A small network was shown many inputs. Here are its activations along a few directions, one row for each input.
In each table, some parts of the input vary, and every possible input appears once, in random order.
A made-up example of a description, with smaller parts first: one of 3 separate values, together with either a single point or one of 9 places around a ring or (one of 4 places along a line, together with one of 8 places around a ring).
Shared parts are said once, and a part with two or three values counts as separate values.
In the rows, zero is written as 128.

Other details of the inputs shift rows strongly along two fixed directions, in all tables alike. That doesn't count.

Rows:
x1: [144 132 132 117 165 115 150 142 140 111 135 127 136 141  94]
x2: [176 112 125 121 155 134 134 172 167 140 159 108 129 133 126]
x3: [119 136 109 137 106 130 125 122 108 140 132 157 116 103 144]
x4: [115 139 110 130  96 126 126 123 115 141 136 158 114 108 135]
x5: [153 122 124 129 166 128 132 137 123 111 135 106 141 137 102]
x6: [101 131 163 137  70 159  74  87 149 147  78  86 109 131 184]
x7: [105 137 105 135 100 119 126 126 120 128 128 158 136 115 140]
x8: [155 129 124 123 166 138 130 133 127 118 138 109 126 128  98]
x9: [112 139 109 127 100 129 120 121 121 138 132 162 121 104 133]
x10: [108 143 118 129 105 117 129 123 130 137 117 170 126 116 137]
x11: [135 104 181 126 113 173 100 109 155 110 109   9 134 169 150]
x12: [110 127 107 149 112 119 123 125 101 139 128 151 140 117 150]
x13: [102 133 105 137 101 117 133 127 116 132 132 154 138 119 144]
x14: [104 121 110 141 102 119 131 132 101 136 138 151 135 124 151]
x15: [101 124 123 136 105 109 138 127 113 143 131 161 130 132 148]
x16: [113 132 107 135 105 126 119 124 116 134 124 161 128 106 138]
x17: [108 127 120 148 119 110 126 122 109 144 121 161 134 123 153]
x18: [151 132 134 111 167 127 140 139 134 121 135 131 121 127  95]
x19: [152 141 135 111 161 123 152 141 137 120 142 126 118 136  92]
x20: [111 129 121 139 116 114 125 123 117 136 116 166 131 113 148]
x21: [110 146 107 129 100 129 124 124 124 134 132 162 122 107 135]
x22: [147 123 134 120 167 116 142 141 132 114 132 127 133 136  99]
x23: [151 134 134 107 163 125 143 137 139 121 138 131 122 130  89]
x24: [155 125 122 126 165 134 131 134 127 114 134 111 135 132  99]
x25: [104 122 125 143 114 113 135 127 107 142 130 161 133 126 157]
x26: [110 136 119 127 105 117 125 121 127 140 118 170 125 113 135]
x27: [115 131 107 136 108 128 120 121 114 134 123 161 131 103 142]
x28: [155 131 135 116 167 127 145 136 128 123 137 126 117 128 103]
x29: [148 115 129 133 165 129 142 141 113 116 149  98 143 151 110]
x30: [142 130 176 114 105 175 100 107 172 111 110  20 111 158 130]
x31: [144 119 136 123 168 116 147 142 129 117 137 120 135 141 103]
x32: [ 92 113 164 136  48 162  85  94 147 133  97  52 126 153 187]
x33: [148 141 134 108 163 126 146 140 143 118 137 129 124 133  90]
x34: [115 138 122 130 108 120 127 125 116 146 124 165 110 111 142]
x35: [107 126 122 142 116 113 130 124 113 140 121 162 134 117 153]
x36: [110 129 107 138 105 120 120 127 112 131 125 158 134 110 142]
x37: [114 141 122 126 102 119 130 122 120 147 126 166 111 113 137]
x38: [102 128 159 131  58 172  73  92 154 135  88  69 110 127 175]
x39: [109 131 107 134 100 118 123 124 117 132 128 159 135 112 138]
x40: [ 83 122 171 139  53 151  94  96 154 139  89  71 121 157 192]
x41: [139 113 175 123 115 171  91 106 164 105  97  20 132 155 141]
x42: [149 117 128 125 164 130 142 139 123 110 142 103 144 136 106]
x43: [116 136 108 133 109 132 120 121 114 137 127 161 122 100 141]
x44: [129 112 178 119 106 169 106 111 166 106 111   6 132 179 142]
x45: [144 117 138 133 173 117 147 140 118 123 144 117 138 153 112]
x46: [147 125 134 115 164 115 145 139 137 114 135 127 134 139  93]
x47: [150 133 123 114 157 133 141 138 141 106 141 113 135 134  89]
x48: [156 129 129 117 156 137 138 139 128 116 146 106 117 130  95]
x49: [106 125 108 140 105 118 126 129 107 134 130 153 136 114 146]
x50: [105 127 107 136 101 117 129 125 112 135 133 154 137 117 142]
x51: [102 122 124 141 110 111 134 130 108 142 130 160 129 129 152]
x52: [149 124 131 129 173 115 138 136 125 118 130 127 136 138 105]
x53: [111 134 107 130 100 125 121 121 121 134 128 162 130 108 133]
x54: [141 128 133 119 167 114 156 143 137 114 139 122 137 146  98]
x55: [173 116 131 117 162 120 139 170 168 146 154 126 125 135 130]
x56: [155 132 133 122 169 125 140 134 124 127 136 123 117 134 104]
x57: [112 133 119 132 110 118 123 123 122 139 115 169 123 111 140]
x58: [151 126 132 117 168 126 141 134 134 117 129 130 131 128 101]
x59: [115 137 120 129 116 125 123 120 119 143 118 169 119 105 144]
x60: [158 129 126 126 162 137 134 134 122 120 143 104 120 132 101]
x61: [152 127 129 124 172 122 137 133 129 121 128 130 131 134 102]
x62: [143 121 135 118 165 114 151 140 134 117 139 122 136 144  98]
Description of these inputs: one of 2 separate values, together with either a single point or (one of 5 places along a line, together with one of 6 places along a line).
- The inputs of x52 and x5 match in every part but the choice among 2 separate values. If x26 is changed in the same way as x52 into x5, which row does it become? => x53
- The inputs of x39 and x46 match in every part but the choice among 2 separate values. If x29 is changed in the same way as x39 into x46, which row does it become? => x45
- A walk changes only the place on the line of 5. It starts at x61 and steps to x58. List the rest of the walk in order. => x57, x26, x10
- Change only the place on the line of 6 in x27. List by row number the other rows that result. => x3, x11, x41, x42, x43
- Change only the choice among 2 separate values in x54. List by row number the other rows that result. => x13
- A walk changes only the place on the line of 6. It starts at x48 and steps to x38. List the rest of the walk in order. => x16, x36, x49, x14
- Change only the choice among 2 separate values in x9. List by row number the other rows that result. => x23

Rows:
x63: [147 129 102 125 216  71 179 171  98 155 165 244 124 104 102]
x64: [129 116 159 117  66 163  80 122 187 136 107  66 105 132 160]
x65: [ 99 110 168 141  99 158  81  99 145 105  72  62 155 141 166]
x66: [174 122 174 107 230 110 170 148 160 117 123  97 120 169  93]
x67: [135 118 149 148  83 164  74 104 156 120  94  53 134 126 169]
x68: [ 65 135 109 157  77  89 127  88  64 149  96 224 130 103 158]
x69: [106 143 188 120  79 145 112 104 175 140  86  69  88 156 160]
x70: [108 136 150 121  76 187  92  81 127 112 102  50 105 137 150]
x71: [173 124 113 117 205 148 140 144 141  83 151  76 152 154  56]
x72: [205 104 141 104 200 127 139 169 169 109 149  94 134 149  79]
x73: [148 125  86 121 206  64 175 185 120 142 169 248 150  97 101]
x74: [ 98 146  73 128  49 133 115 126 117 161 135 200 124  72 169]
x75: [200 124 142 128 209 139 141 140 119 102 147  72 124 140  76]
x76: [ 93 129 179 132  89 151  95  63 133 121  81  63 124 160 140]
x77: [123 128 140 134  70 167  77 105 161 117 107  45 119 119 156]
x78: [106 130 133 119  65 186  88  94 152 102 103  51 127 135 147]
x79: [ 95 137 170 125  82 160  86  86 122 111  90  50 111 143 143]
x80: [ 92 151  68 144  48 130 115 116 104 142 139 195 125  66 168]
x81: [ 77 163 112 149  81  91 140 115 116 178 113 229 104 113 177]
x82: [120 144  59 104 168  76 201 147  82  98 177 240 158  99  43]
x83: [180 132 148  79 183 142 160 167 182  99 168  96 129 146  59]
x84: [ 69 142  61 150  58 120 109 118  93 137 122 200 129  83 159]
x85: [127 130 142 145  81 171  73  98 163 124 106  50 132 128 163]
x86: [156 120 140 105 200 122 155 126 147  78 137  84 163 167  40]
x87: [197 120 150 107 208 139 145 151 152 125 158  93 107 155  73]
x88: [155 131 154  86 189 134 171 112 120  79 147  79 129 156  39]
x89: [110 141 173 124  80 143 101 109 201 135  85  75 125 163 167]
x90: [ 96 134 102 174  92 119 107 109  78 164 113 197 121  73 195]
x91: [163 117  92 130 209  82 171 171  93 154 167 238 118  96 106]
x92: [159 124  63 148 200  88 166 169  91 122 171 219 159  76  99]
x93: [183 127 154 102 205 106 165 165 181 101 130  99 141 172  76]
x94: [192 127 135  99 197 142 146 151 136 119 155  74 109 136  65]
x95: [132 125 173 111  69 181  94 104 163 141 111  69  83 134 161]
x96: [ 97 131 154 134  82 163  78  92 149 107  88  58 147 151 148]
x97: [ 92 101 176 136  97 145  94  83 155 107  64  68 156 148 157]
x98: [134 112 172 136 109 167  80 102 147 156  84  61 116 130 184]
x99: [198 115 135 102 200 135 140 164 176 112 162  93 132 149  71]
x100: [192 118 150  98 196 137 149 158 150 117 160  88  94 145  65]
x101: [138 156  72 112 180  58 204 188 124 128 175 250 133 107  68]
x102: [ 95 154  89 168  75 124 105 102  82 165 128 193 113  83 177]
x103: [164 146  67 128 195  96 170 161  82 156 179 222 126  96  83]
x104: [204 111 128 107 202 135 137 163 156 112 145  80 147 140  77]
x105: [118 121 161 146  96 172  80  88 122 121  81  56 116 148 162]
x106: [ 57 126 114 160  94  91 130  88  68 152  92 227 136  96 171]
x107: [163 136 149 113 211 136 145 128 111  88 143  77 138 162  55]
x108: [140 111 179 132  91 159  81 107 158 151  90  72  94 147 175]
x109: [117 138  60 116 175  61 192 153  81 104 169 239 155 100  44]
x110: [ 92 152  87 157  66 118 110 109  80 157 130 188 100  73 169]
x111: [106 131 151 132  83 174  83  88 126 117  95  47 102 139 149]
x112: [ 48 102  84 181  40  83 157 157  65 172 170 187 150 132 210]
x113: [ 88 128 178 121  78 147  99  69 131 114  84  56 112 149 134]
x114: [181 132 163 102 212 129 152 151 159 126 156  97 113 163  70]
x115: [109 149 188 110  71 162 121  99 174 134  94  73  91 153 159]
x116: [100 117 185 143 111 161  85  86 121 117  71  62 131 144 168]
x117: [ 82 154 114 126  60 121 132 122 112 172 136 222  94  89 167]
x118: [160 133 129  88 184 144 155 142 136  64 153  74 150 148  44]
x119: [116 114 144 144  85 170  76 101 147 109  82  57 140 144 160]
x120: [189 116 154  99 205 117 145 169 177 109 146  98 139 158  76]
x121: [171 117 140 114 204 128 142 148 131  71 131  79 163 159  57]
x122: [149 148  94 127 202  55 202 169  97 144 156 252 119 122  88]
x123: [ 99 122  87 153  82 113 102 129 114 175 111 206 144  72 198]
x124: [111 120 183 126 100 134 101 112 195 134  70  77 133 155 187]
x125: [197 123 120 105 201 142 138 158 162 116 157  81 146 140  69]
x126: [ 95  66 167 157  95 125 115 129 129 135 133  34 166 200 232]
x127: [199  95 148 106 215 128 138 167 172 111 145  93 141 141  92]
x128: [174 144 149  82 182 130 180 163 185  91 153  97 132 158  59]
x129: [ 98 138  87 128  45 128 118 134 129 159 140 218 112  78 171]
x130: [ 62 129  91 155  64  86 123 102  88 138  96 228 154 100 157]
x131: [ 95 141  73 138  56 118 106 132 117 168 128 197 122  73 170]
x132: [ 53 105  83 186  52  83 149 145  68 177 171 192 162 145 224]
x133: [ 89 140 119 148  80  97 116 124 106 183 113 226 103 102 185]
x134: [ 76 129  96 170  96 124 110 105  68 154 103 205 127  88 186]
x135: [ 59  93  87 185  51  72 143 148  61 172 159 195 162 147 237]
x136: [ 79 149 113 137  67 104 122 127 111 178 129 220  90  91 169]
x137: [128 140 155 126  73 182  91  86 136 122 113  47  98 122 158]
x138: [195 132 134  89 189 157 155 145 137 113 162  78 111 134  65]
x139: [178 127 148  88 191 125 151 173 181 105 161  92 126 148  59]
x140: [171 134  75 131 195  90 168 166  77 153 165 221 127  96  90]
x141: [ 51 108  87 175  31 104 167 152  67 167 176 189 153 127 206]
x142: [138 119  57 145 203  93 169 166  80 112 159 228 165  91  90]
x143: [ 93 131 153 123  70 158  82  99 147 100  90  51 134 141 141]
x144: [110 133 153 143  95 178  79  81 128 125  93  54 115 149 155]
x145: [171 124 157 117 212 131 145 134 105  84 130  79 139 161  61]
x146: [148 145  74 117 190  73 177 183 124 143 186 248 142 105  79]
x147: [ 98 142 168 114  74 173  95  79 122 106  97  53 113 141 144]
- The inputs of x129 and x64 match in every part but one. If x117 is changed in the same way as x129 into x64, which row does it become? => x136
- The inputs of x112 and x132 match in every part but one. If x143 is changed in the same way as x112 into x132, which row does it become? => x96
- Describe the family of inputs behind these rows. => one of 5 places along a line, together with either a single point or (one of 2 separate values, together with one of 8 places along a line)
- Change only the choice among 2 separate values in x114. List by row number the other rows that result. => x146
- Change only the choice among 2 separate values in x136. List by row number the other rows that result. => x139
- A walk changes only the place on the line of 8. It starts at x69 and steps to x136. List the rest of the walk in order. => x100, x94, x110, x111, x79, x113
- Change only the place on the line of 5 in x93. List by row number the other rows that result. => x89, x101, x124, x128
